A small network was shown many inputs. Here are its activations along a few directions, one row for each input.
Each table varies a few parts of the input and shows all the possible inputs, shuffled.
A made-up example of a description, with smaller parts first: one of 2 separate values, together with either a single point or one of 9 places around a ring or (one of 4 places along a line, together with one of 8 places around a ring).
Shared parts are said once, and a part with two or three values counts as separate values.
(in the rows, 100 means zero)

Other details of the inputs vary at random and push rows far along two fixed directions, the same in every table; ignore that.

Rows:
R1: 101 119 81 145 57 125 76 113 76 96 104
R2: 96 97 108 117 76 103 92 118 98 108 113
R3: 104 83 103 93 113 103 110 102 100 97 104
R4: 72 103 100 90 117 89 105 103 98 109 96
R5: 102 88 96 100 84 98 98 129 98 106 126
R6: 105 83 101 76 138 79 103 73 88 107 80
R7: 72 97 92 89 117 93 107 103 97 110 94
R8: 97 93 97 96 89 82 85 115 84 129 125
R9: 133 141 87 135 124 101 91 56 87 62 30
R10: 93 90 109 85 101 105 105 96 105 98 98
R11: 103 101 110 80 120 92 116 77 115 96 81
R12: 95 100 109 87 96 93 113 92 111 103 98
R13: 99 98 110 84 109 102 99 100 110 98 104
R14: 106 94 121 85 136 94 115 82 107 87 88
R15: 109 120 89 151 55 116 74 130 76 103 107
R16: 68 102 89 99 91 94 98 126 94 122 117
R17: 92 82 103 105 77 104 99 122 102 113 119
R18: 97 99 110 88 104 105 100 98 105 98 99
R19: 98 91 116 95 110 98 107 99 106 99 105
R20: 95 100 93 98 70 99 101 120 109 120 124
R21: 103 95 112 92 113 90 106 103 105 92 110
R22: 109 102 106 81 126 85 112 80 118 92 82
R23: 103 91 111 79 142 76 103 69 91 103 85
R24: 103 94 92 90 106 98 112 93 113 105 103
R25: 108 93 119 84 133 95 113 87 106 88 84
R26: 92 85 106 105 75 102 98 123 103 114 121
R27: 109 93 116 84 131 89 112 90 106 84 87
R28: 101 97 86 99 77 94 99 121 111 115 125
R29: 97 100 110 86 110 102 100 96 110 97 109
R30: 92 135 73 146 107 110 83 86 66 85 57
R31: 108 93 93 86 124 91 115 78 114 91 86
R32: 101 103 111 81 124 92 118 72 115 93 85
R33: 99 92 94 89 102 100 115 91 111 105 101
R34: 95 90 91 97 83 113 93 119 103 109 129
R35: 120 144 81 156 71 125 63 105 71 82 78
R36: 104 95 102 80 120 96 119 76 113 96 78
R37: 101 93 101 83 109 100 99 102 109 94 103
R38: 105 104 110 81 130 89 116 71 118 93 85
R39: 91 89 92 97 78 114 96 119 101 111 128
R40: 128 151 90 145 105 107 83 69 84 72 44
R41: 127 135 92 152 97 115 80 92 69 73 59
R42: 94 89 118 98 106 96 107 95 108 99 104
R43: 105 86 105 75 139 77 103 73 88 106 80
R44: 70 104 101 93 119 89 106 100 98 107 101
R45: 97 105 111 99 100 106 99 91 99 92 90
R46: 95 77 106 97 105 103 109 96 104 99 99
R47: 94 98 112 87 107 104 103 94 108 97 107
R48: 125 135 84 162 76 120 72 109 65 82 76
R49: 85 98 107 100 74 106 96 116 102 110 131
R50: 99 102 91 99 74 97 99 122 111 120 126
R51: 113 126 95 122 102 104 101 70 90 79 54
R52: 103 99 112 80 132 95 104 79 113 83 90
R53: 97 89 88 96 85 106 93 119 104 104 128
R54: 100 80 104 95 109 104 109 100 102 100 101
R55: 95 91 96 90 98 100 117 88 109 102 100
R56: 106 89 106 89 111 93 107 107 102 93 103
R57: 96 93 100 87 96 97 115 92 109 103 96
R58: 124 139 84 146 98 124 73 82 73 70 54
R59: 99 99 88 100 75 99 100 121 110 119 125
R60: 96 91 108 104 79 101 97 127 102 114 126
R61: 101 90 98 83 109 102 100 101 108 94 103
R62: 92 91 96 95 76 112 94 123 101 113 125
R63: 100 92 111 77 124 104 108 82 107 89 81
R64: 100 97 107 84 110 97 98 101 111 94 105
R65: 109 117 69 147 63 100 63 117 57 118 111
R66: 101 85 93 102 86 100 100 125 97 104 128
R67: 96 84 101 103 80 105 99 126 99 114 122
R68: 98 106 95 101 78 90 97 118 113 115 132
R69: 88 89 99 97 73 111 97 119 100 111 123
R70: 89 104 102 100 69 96 105 113 107 115 130
Description of these inputs: one of 5 places along a line, together with either one of 2 separate values or (one of 3 separate values, together with one of 4 places along a line).
Question: Changing only the place on the line of 5 turns R24 into R50. The same change can be made to R33. Which row results?
Answer: R20
Question: Changing only the place on the line of 5 turns R49 into R1. The same change can be made to R52. Which row results?
Answer: R53
Question: Which other rows does R43 become when the choice among 2 separate values takes its other values? List them by row number.
Answer: R16
Question: Which other rows does R63 become when the choice among 3 separate values takes its other values? List them by row number.
Answer: R15, R20

Rows:
R71: 140 135 80 138 90 91 86 70 75 91 62
R72: 83 47 147 53 152 87 125 102 109 97 106
R73: 87 78 120 39 140 94 140 79 152 92 98
R74: 117 154 84 142 90 104 93 76 103 76 59
R75: 117 133 90 127 119 87 73 84 72 89 67
R76: 89 93 123 44 135 68 148 64 151 110 100
R77: 113 117 104 140 117 109 77 90 62 69 72
R78: 52 123 61 131 116 109 94 73 56 104 41
R79: 84 99 96 97 62 72 76 144 95 155 168
R80: 78 73 131 38 136 107 139 76 145 83 99
R81: 121 88 86 87 95 88 103 100 105 107 105
R82: 117 78 89 87 93 103 102 113 107 106 117
R83: 123 135 91 143 119 105 70 91 58 76 63
R84: 98 75 93 132 21 130 78 170 93 129 167
R85: 83 104 123 94 86 125 109 106 117 86 96
R86: 98 67 84 111 30 121 85 161 101 130 180
Question: Describe the family of inputs behind these rows.
Answer: either a single point or (one of 3 separate values, together with one of 5 places along a line)

Rows:
R87: 121 131 80 129 120 104 87 61 73 77 44
R88: 120 132 94 138 103 96 76 89 71 90 76
R89: 98 73 116 47 152 65 123 81 121 109 106
R90: 82 81 102 97 56 91 83 157 93 142 170
R91: 121 59 135 49 145 115 126 85 138 63 96
R92: 111 115 87 136 124 116 92 66 69 73 36
R93: 84 90 107 57 121 86 122 97 133 110 110
R94: 112 179 67 197 34 130 51 116 61 86 80
R95: 93 55 137 40 181 78 135 62 111 89 68
R96: 84 83 73 87 50 86 95 155 106 147 173
R97: 147 133 105 135 85 115 105 63 109 65 54
R98: 73 74 84 96 43 101 89 156 98 148 171
R99: 72 90 106 93 88 109 112 117 109 107 121
R100: 81 105 107 98 99 108 105 96 107 95 96
Question: Describe the family of inputs behind these rows.
Answer: either one of 2 separate values or (one of 3 separate values, together with one of 4 places along a line)
Question: Which other rows does R93 become when the choice among 3 separate values takes its other values? List them by row number.
Answer: R89, R96
Question: A walk changes only the place on the line of 4. It starts at R92 and steps to R98. List the rest of the walk in order.
Answer: R87, R96

Rows:
R101: 111 111 129 117 89 99 93 108 97 86 110
R102: 85 98 93 82 99 84 102 107 109 125 128
R103: 69 81 99 88 95 95 110 116 98 124 115
R104: 132 137 93 120 99 106 98 83 101 79 68
R105: 81 123 87 119 99 98 87 107 93 102 89
R106: 111 99 107 84 171 85 121 25 91 72 22
R107: 82 81 108 89 83 113 119 113 116 106 121
R108: 110 81 117 77 144 111 114 70 113 73 76
R109: 93 118 82 138 74 108 81 103 71 110 90
R110: 95 56 117 30 174 62 148 50 125 101 76
R111: 112 123 97 106 81 107 95 99 109 95 101
R112: 76 53 113 62 91 108 119 143 127 118 166
R113: 96 132 92 132 73 115 89 109 98 79 92
R114: 73 53 104 53 95 92 105 139 105 138 158
R115: 116 116 92 134 64 117 89 102 94 96 91
R116: 131 119 95 125 94 106 100 81 98 81 62
R117: 104 97 127 48 174 94 134 33 132 58 40
R118: 105 125 115 137 91 92 73 115 73 106 101
R119: 117 112 88 121 114 101 80 83 68 84 69
R120: 123 110 91 135 76 119 77 110 91 89 101
R121: 93 62 96 65 98 78 104 126 106 126 146
R122: 74 54 115 54 75 103 126 127 136 131 157
R123: 96 113 86 129 89 113 77 124 65 99 95
R124: 91 135 79 135 80 103 74 107 83 108 97
R125: 131 110 88 135 77 112 80 113 94 89 99
R126: 94 99 88 85 100 79 109 108 107 124 129
Question: Describe the family of inputs behind these rows.
Answer: one of 2 separate values, together with either a single point or (one of 3 separate values, together with one of 4 places along a line)
Question: Changing only the choice among 2 separate values turns R116 into R110. The same change can be made to R113. Which row results?
Answer: R105
Question: A walk changes only the place on the line of 4. It starts at R107 and steps to R122. List the rest of the walk in order.
Answer: R115, R116
Question: Which other rows does R124 become when the place on the line of 4 takes its other values? List them by row number.
Answer: R102, R105, R126
